These are the activations of a small neural network, seen along a few directions. Each row is one input.
Each table varies a few parts of the input and shows all the possible inputs, shuffled.
A made-up example of a description, with smaller parts first: one of 5 places around a ring, together with either a single point or one of 11 places around a ring or (one of 2 separate values, together with one of 6 places along a line).
Shared parts are said once, and a part with two or three values counts as separate values.
In the rows, zero is written as 128.

Other details of the inputs shift rows strongly along two fixed directions, in all tables alike. That doesn't count.
To show where, the next rows are all for the same input, with only those details redrawn:
[133 132 105 156 121 109 159 107 147 146 132]
[156  64 207  90 175 171 168 138 142 120 155]
[156  74 205  92 167 169 165 136 136 110 158]
[154  91 203  86 157 175 159 133 127 102 162]
[138 106 111 161 134 104 166 108 155 155 125]
[129 192 123 118  91 147 136 112 110 101 161]
[147 126 198  78 138 183 149 135 116  90 171]

Rows:
x1: [145  69 178 109 157 119 136 150 132 136 149]
x2: [116  86  67 183 150 101 172 116 158 164 101]
x3: [ 90 168 128  97 102 139  74 141 100  92 140]
x4: [142  48 145 137 184 127 151 145 161 144  89]
x5: [109  91 119 132 133  88 115 131 128 165 139]
x6: [135  30 148 135 181  89 156 141 148 169 123]
x7: [ 92 183  50 161  91  86  72 113 127 145 100]
x8: [135 189 126 104  95 162 100 130  99  88 115]
x9: [138  92 187  82 168 161 111 155 120  96 123]
x10: [113 179 117 111 100 150 117 141  87  77 149]
x11: [108 193  47 164  82  76 130 111 113 138 130]
x12: [150 104 117 162 141 126 153 104 159 160  90]
x13: [151  58 166 130 171 132 177 124 159 150 134]
x14: [141 188 144 111  99 158 104 129 103  95 129]
x15: [139  49 168 130 174 102 114 138 159 180 128]
x16: [101 184  96 126 100 165 135 134 111  92 119]
x17: [119  49 162 107 164 127 114 152 125 134 141]
x18: [138 116 163  96 154 192 140 141 126  97 116]
x19: [100 178 123 104 101 144  96 145  91  78 133]
x20: [136 162 158 111 115 146 120 132 114 109 145]
x21: [133 175 146 104  97 140 122 136 101  96 163]
x22: [151  82 150 121 159 165 152 126 151 136  91]
x23: [134  72 144 119 162 120  94 135 151 159  99]
x24: [135 100 105 153 142  96 115 127 148 156  84]
x25: [124 114  39 226 125  21 132 103 171 217  83]
x26: [131 192 137 110  97 143  84 129 101 102 134]
x27: [102 183  95 131  91 119 102 135  88  96 144]
x28: [110 183 107 119  76 106  81 129 100 130 164]
x29: [127 208 124 130  88 152 128 108 111 107 141]
x30: [115 110  24 221 121  25 101  96 186 231  67]
x31: [ 95 190  52 159  85 110 120 127 115 117 101]
x32: [120 181 130  98 108 163 142 120  97  95 160]
Q: Changing only one part turns x11 into x32. The same change can be made to x4. Which row results?
A: x18
Q: Describe the family of inputs behind these rows.
A: one of 4 places along a line, together with one of 8 places around a ring
Q: A walk changes only the place on the ring of 8. It starts at x15 and steps to x30. List the rest of the walk in order.
A: x23, x7, x3, x17, x5, x28
Q: Which other rows does x1 become when the place on the ring of 8 takes its other values? List them by row number.
A: x6, x9, x19, x24, x25, x26, x27

Rows:
x33: [137 103 210  65 160 210 142 143 119  86 152]
x34: [144  36 150 143 185 136 171 117 174 172 107]
x35: [104 131  42 183 101  66 104 119 138 170  89]
x36: [126 204  97 135  71 121 137 111 101 108 152]
x37: [155  35 149 144 180 123 174 113 178 177 116]
x38: [119 158 158  88 115 153  79 140  96  82 145]
x39: [132 169 158 101 109 162 141 134  92  79 167]
x40: [104 195  99 118  80 129  74 130  92  95 131]
x41: [164 124 218  93 149 189 134 149 130  90 139]
x42: [118 188 141  92 104 176 130 141  96  66 159]
x43: [104 139  42 181  99  63 104 120 136 179  96]
x44: [133  58 156 131 176  99 124 138 156 165 121]
x45: [107 208  94 126  80 110  82 128 101 124 143]
x46: [102 153  51 182 110  92 149 107 150 152 101]
x47: [161  35 156 144 175 112 181 115 174 172 124]
x48: [116 137  46 197 118  73 165 110 145 158 108]
x49: [135 109 218  60 157 172  94 154 108  84 158]
x50: [133  44 151 129 174 105 129 147 151 173 115]
x51: [138 209  94 121  88 141 119 118  95  98 109]
Q: Describe the family of inputs behind these rows.
A: either one of 2 separate values or one of 8 places around a ring or one of 9 places around a ring
Q: A walk changes only the place on the ring of 9. It starts at x42 and steps to x46. List the rest of the walk in order.
A: x33, x34, x37, x47, x36, x39, x48

Rows:
x52: [129 134 151 120 138 155 143 129 131 106 137]
x53: [147 140 152 120 133 153 143 122 135 116 135]
x54: [149 107 197  92 161 182 147 137 134  99 146]
x55: [113 146  55 186 100  65 113 106 140 170 110]
x56: [120 178 132 110  99 158 128 134 102  83 149]
x57: [134  44 138 133 180 108 128 139 158 157  88]
x58: [150 128 154 112 129 147 149 129 115 113 134]
x59: [119 167 132 105 106 149  81 137 100  99 123]
x60: [132 182 134 104 100 155 132 133  89  85 151]
x61: [122 170 144 103  99 138 101 127  99 106 164]
x62: [129 114 158 101 136 129 123 134 122 121 153]
x63: [132  51 148 136 174 111 131 144 155 163 108]
x64: [137  45 144 142 171 106 129 135 156 163 106]
x65: [127 115 160 106 137 131 122 141 123 132 153]
x66: [127 178 129 107 100 156 130 137  96  83 153]
x67: [132 178  53 188  88  82 144  94 143 161 101]
x68: [113 160 110 142 109 130 137 121 126 114 128]
x69: [135  48 145 135 172 101 140 133 156 160 120]
x70: [116 176 137 104 102 142  98 139 100 106 155]
x71: [106 163  33 186 101  93 148  91 138 162 103]
x72: [115 160  40 177  87  98 142  91 148 168 105]
x73: [133  50 146 132 179 117 124 148 156 160  91]
x74: [128 110 153 103 141 137 112 142 122 115 131]
Q: Describe the family of inputs behind these rows.
A: either one of 2 separate values or one of 9 places around a ring or (one of 3 separate values, together with one of 4 places along a line)
Q: Which other rows does x63 become when the choice among 3 separate values takes its other values? List them by row number.
A: x64, x74
Q: Which other rows belong to the same alternative as x56? List them by row number.
A: x52, x53, x54, x58, x60, x66, x67, x68
